Each row below holds a small network's activations on one input, seen along a few directions.
In each table, some parts of the input vary, and every possible input appears once, in random order.
Descriptions start from the smaller parts, as in this example, which fits no table here: values(2) and (point or ring(11) or (line(4) and ring(8))).
Shared parts are said once, and a part with two or three values counts as separate values.

Other details of the inputs vary at random and push rows far along two fixed directions, the same in every table; ignore that.

A family of inputs:
R1: [-10 -20  -9  -9  33   1 -24 -34  18 -26   9 -22 -16  30   2  10]
R2: [ 11  25  47 -86  -3  46 -48 -19  41 -18   7 -19 -20  62  16  15]
R3: [ -7   7  11 -45  32  31 -18 -23 -25   3 -33 -74  -9  24 -39 -21]
R4: [ 25  13  -7 -54  24  16  25 -43  -1 -47 -13 -50 -20  12 -58  -7]
R5: [  3 -51  -3  60 -14 -56  68  14 -41  38 -16  55 -22 -28 -14 -28]
R6: [ 31   4  -7 -26   6  -3  54 -23 -20 -25 -21 -11 -20 -13 -57 -17]
R7: [ -9 -31  18  -6  18  17  -4  -7 -20   0 -30 -24 -17  26 -33 -32]
R8: [-39   5   0   2 -37 -18 -17   4  54  39  55  51  19   6  73   9]
R9: [ 18 -35  10  21   4 -25  32   2 -34   1 -17  29 -21   2 -21 -13]
R10: [  0  51 -27  26  -5   9 -25  11  30  -8  29  -1  37 -32  34  35]
R11: [  6   4  13 -19  12  14  -6   9 -37   5 -43 -34  -3   8 -26 -13]
R12: [ -7  -4 -56  47 -19 -39  29   7  27  -3  50  35  18 -50  33  22]
R13: [ 14  36   1  18 -13  -5  39   6 -23  19 -19  -6   7 -42 -30 -18]
R14: [-43 -28 -27  41   6   1 -51  11  32   3  35   9  16   5  49  17]
R15: [ 15   1 -45  44 -19 -27  25  23  14 -16  39  56  23 -42  31  34]
R16: [  8  29   3  24 -19 -16  55   4 -32  29 -25  -3   7 -52 -38 -26]
R17: [-11 -18  34  18 -63 -46  78  25 -20  84  -9  79 -15 -21   2 -50]
R18: [ 22  64   2 -39  19  46 -33 -20  11 -39  -8 -55   8  13 -19  18]
R19: [ -3 -21  -1  53 -24 -37  53  45 -59  63 -36  31   7 -46 -11 -31]
R20: [-20 -27 -13  38   4   4 -55  27  26 -11  28  19  23   8  50  25]
R21: [  3 -11  21 -31  31  48 -59  -7   5 -45 -11 -41  -7  53  -5   7]
R22: [ 33  17  -2 -56  21  21  22 -36  -9 -55 -20 -38 -18  14 -57   1]
R23: [-19  20  19 -38 -14  17 -58   6  74   0  53  23  12  33  76  42]
R24: [-26  10   2  -6 -36  -9 -44  13  69  23  61  48  21  14  85  34]
R25: [-26  11 -26   0  20  17 -67   4  26  -3  24 -33  31   7  45  33]
R26: [ 29 -27  25  -9  16  -3  24  -9 -41 -19 -30   6 -31  22 -39 -15]
R27: [ 11 -37   6  22   4 -29  33  -3 -29   6 -17  25 -22   0 -21 -15]
R28: [ 13  14  23 -45  24  36 -21  -1 -34 -18 -50 -56 -11  28 -31  -7]
R29: [-28 -28 -18  39   5   1 -55  22  29  -6  30  16  22   7  49  23]
R30: [  5  29   5  15 -13 -10  52  -6 -31  27 -22 -16   1 -49 -43 -32]
Description of these inputs: line(5) and (point or ring(5)).
Changing only the line(5) part turns R21 into R7. The same change can be made to R15. Which row results?
Answer: R4

A family of inputs:
R31: [-16 -25 -20  52 -12 -20 -21  29  19  11  32  46  17 -10  53  22]
R32: [ 14  14  44 -59  12  35   2 -18 -27  -7 -49 -46 -23  33 -54 -31]
R33: [  4 -13  26  19 -28 -19  54  24 -44  49 -36  28 -11 -22 -27 -42]
R34: [ -6 -10 -40  61  -5 -23  -9  23  15  -6  36  34  26 -32  41  30]
R35: [ 20 -11  39 -48  23  29   4 -22 -32 -21 -50 -38 -35  42 -59 -29]
R36: [-14  13 -37  51 -16 -18  -7  23  22  14  36  24  32 -43  44  24]
R37: [  2   4  41 -56  14  28   3 -27 -22   2 -42 -47 -26  33 -52 -36]
R38: [-19 -13 -21  48 -15 -19 -22  33  15  22  29  38  25 -15  57  22]
R39: [ 10 -28  -2  39  -7 -31  66   8 -47  20 -29  20 -14 -32 -42 -35]
R40: [ 23 -10   5  22 -19 -27  74  15 -45  21 -28  32 -13 -35 -37 -27]
R41: [-13   0 -43  57  -7 -24 -10  23  14   8  34  22  30 -38  44  28]
R42: [-12   1  -5  30 -31 -19 -11  27  30  24  39  53  18 -13  61  22]
R43: [ -1 -16  25  19 -26 -21  54  20 -42  51 -34  27 -12 -21 -27 -44]
R44: [ 21  22  25 -59  13  23  25 -36 -17 -17 -35 -43 -26  20 -62 -26]
R45: [ 18   7   5  29 -20 -20  67  21 -46  31 -35  17  -2 -47 -39 -30]
R46: [ -6   8   6 -49  20  32 -63 -21  43 -36  24 -28  -1  49  27  30]
R47: [ -1 -43  19  30 -12 -28  55  13 -43  36 -33  33 -23 -10 -30 -43]
R48: [  5 -17  33   8 -33 -27  62  12 -32  50 -26  41 -21 -13 -23 -42]
R49: [ -3  17 -28  39 -23 -19   1  21  27   7  41  43  27 -34  48  29]
R50: [-10  20 -25 -22  34  26 -58 -25  31 -42  22 -54  14  18  14  32]
R51: [-16  -2  -6  30 -30 -21 -11  24  32  26  40  53  17 -12  60  20]
R52: [ -7  31 -13 -39  17  25 -46 -32  47 -36  30 -35   9  24  16  28]
R53: [-15 -10 -20  48 -16 -17 -22  36  13  20  27  39  26 -16  57  24]
R54: [ -1  20 -19 -38  26  26 -50 -28  40 -50  28 -38   8  27  15  34]
R55: [ -1  27 -23 -25  34  31 -61 -20  28 -48  18 -54  16  18  13  38]
R56: [-16  15  11 -50  12  27 -59 -27  49 -21  28 -24   1  45  28  22]
R57: [-15   1   4 -47  21  26 -61 -26  46 -30  26 -27  -2  49  27  26]
R58: [-10 -13 -12  34 -24 -21 -12  29  25  17  37  53  15 -11  59  25]
R59: [ 22  -3  16 -38  31  21  18 -33 -34 -33 -44 -52 -28  21 -72 -26]
R60: [-16   7  -3 -32  27  32 -71 -16  32 -28  17 -40   8  42  26  26]
R61: [ 20  -6  -1  34 -11 -25  64  21 -56  25 -39  16  -5 -42 -41 -27]
R62: [ 25  25  27 -60  13  25  25 -34 -19 -20 -36 -42 -25  20 -62 -24]
R63: [  5  -3   1  29 -18 -24  65  10 -40  38 -28  12  -6 -44 -37 -36]
R64: [ -4 -31  18  25 -15 -26  52  16 -48  47 -35  24 -16 -16 -26 -42]
R65: [-13  -7 -39  43 -15 -28   0  14  27   5  43  38  22 -29  46  25]
R66: [  6  16 -20 -19  35  31 -60 -20  29 -61  21 -41  12  23  10  40]
R67: [-10  16 -36  51 -16 -17  -7  26  21  11  34  26  34 -44  43  27]
R68: [ 28  10  21 -57  21  22  25 -33 -27 -28 -40 -44 -28  22 -67 -23]
R69: [-10   5   5 -49  20  29 -62 -23  45 -33  25 -28  -2  50  27  28]
R70: [ 12 -17  38 -48  26  25   6 -27 -29 -16 -47 -40 -37  44 -59 -34]
Describe the family of inputs behind these rows.
Answer: values(2) and line(4) and line(5)
Changing only the values(2) part turns R53 into R61. The same change can be made to R56. Which row results?
Answer: R52
Changing only the values(2) part turns R60 into R41. The same change can be made to R51. Which row results?
Answer: R62
Which other rows does R57 become when the values(2) part takes its other values? List them by row number.
Answer: R65
Which other rows does R33 become when the line(5) part takes its other values? List them by row number.
Answer: R31, R38, R46, R51
Which other rows does R32 become when the values(2) part takes its other values? List them by row number.
Answer: R45
